data =
array([[-0.03, -0.03, -0.08, -0.11, -0.27, -0.07],
       [-0.09, -0.05,  0.04,  0.01,  0.01, -0.02],
       [-0.09, -0.05,  0.04,  0.02,  0.02, -0.02],
       [-0.15, -0.12,  0.05,  0.00,  0.10,  0.01],
       [ 0.01, -0.08, -0.15, -0.15,  0.17, -0.10],
       [ 0.03, -0.05, -0.12, -0.12,  0.20, -0.12],
       [-0.01, -0.07, -0.17, -0.20, -0.03, -0.10],
       [-0.26, -0.22,  0.03, -0.10,  0.18,  0.06],
       [ 0.00,  0.04,  0.04,  0.06, -0.09, -0.06]])
Find the top-left entry.
A: -0.03
Find the smallest entry in the first column.
A: -0.26
The first entry in the row that holds the largest entry is 0.03
The entry directly below the smallest entry: 0.01
Find the bottom-right entry.
A: -0.06
Find the 2nd entry on the main diagonal.
A: -0.05
The second largest entry: 0.18
Find the entry just right of 0.05.
A: 0.00
The entry in the top-right corner: -0.07
Find the fifth-last entry, reading row by row.
A: 0.04
Find the last entry of the largest entry's row.
A: -0.12
The third entry in reading order -> -0.08
The fourth entry from the end, reading row by row: 0.04
Find the entry just left of the smallest entry.
A: -0.11
The smallest entry in the first row is -0.27
Find the entry directly below the largest entry.
A: -0.03
The entry just left of -0.06 -> -0.09
Find the bottom-left entry.
A: 0.00
Find the 3rd-last entry, reading row by row.
A: 0.06
Find the entry just left of the largest entry.
A: -0.12
Find the 3rd entry on the diagonal from the top-right corner.
A: 0.02

[[ -3  -1  -2   1  46  -2   2   1  -1  -1   7   0]
 [  1   2   0  -2   5   1  -1  -3 -12  79   3  33]
 [ -1   2  -2  -2  -2  -1   0  -1   0   0  -3   0]
 [ -1   1  -2   0   1  -1   0   0   0   2   3   1]
 [ -1  -2   0   1   0   3   1   0   0   3   0   0]]
Give the largest entry in the first column.
1
Give the 2nd entry on the diagonal from the top-right corner.
3
Give the entry in the top-right corner.
0
The entry in the top-left corner -> -3
Give the top entry of the column that holds the smallest entry.
-1
Give the largest entry in the last column.
33
The entry directly below the smallest entry -> 0
Give the fifth entry from the end, reading row by row.
0
The entry just right of the smallest entry: 79
Give the bottom-left entry.
-1
Give the bottom-right entry.
0
Give the 3rd entry, reading row by row.
-2
The largest entry in the first row -> 46
Give the bottom entry of the column that holds the smallest entry.
0
The entry just left of 7 -> -1
The smallest entry -> -12
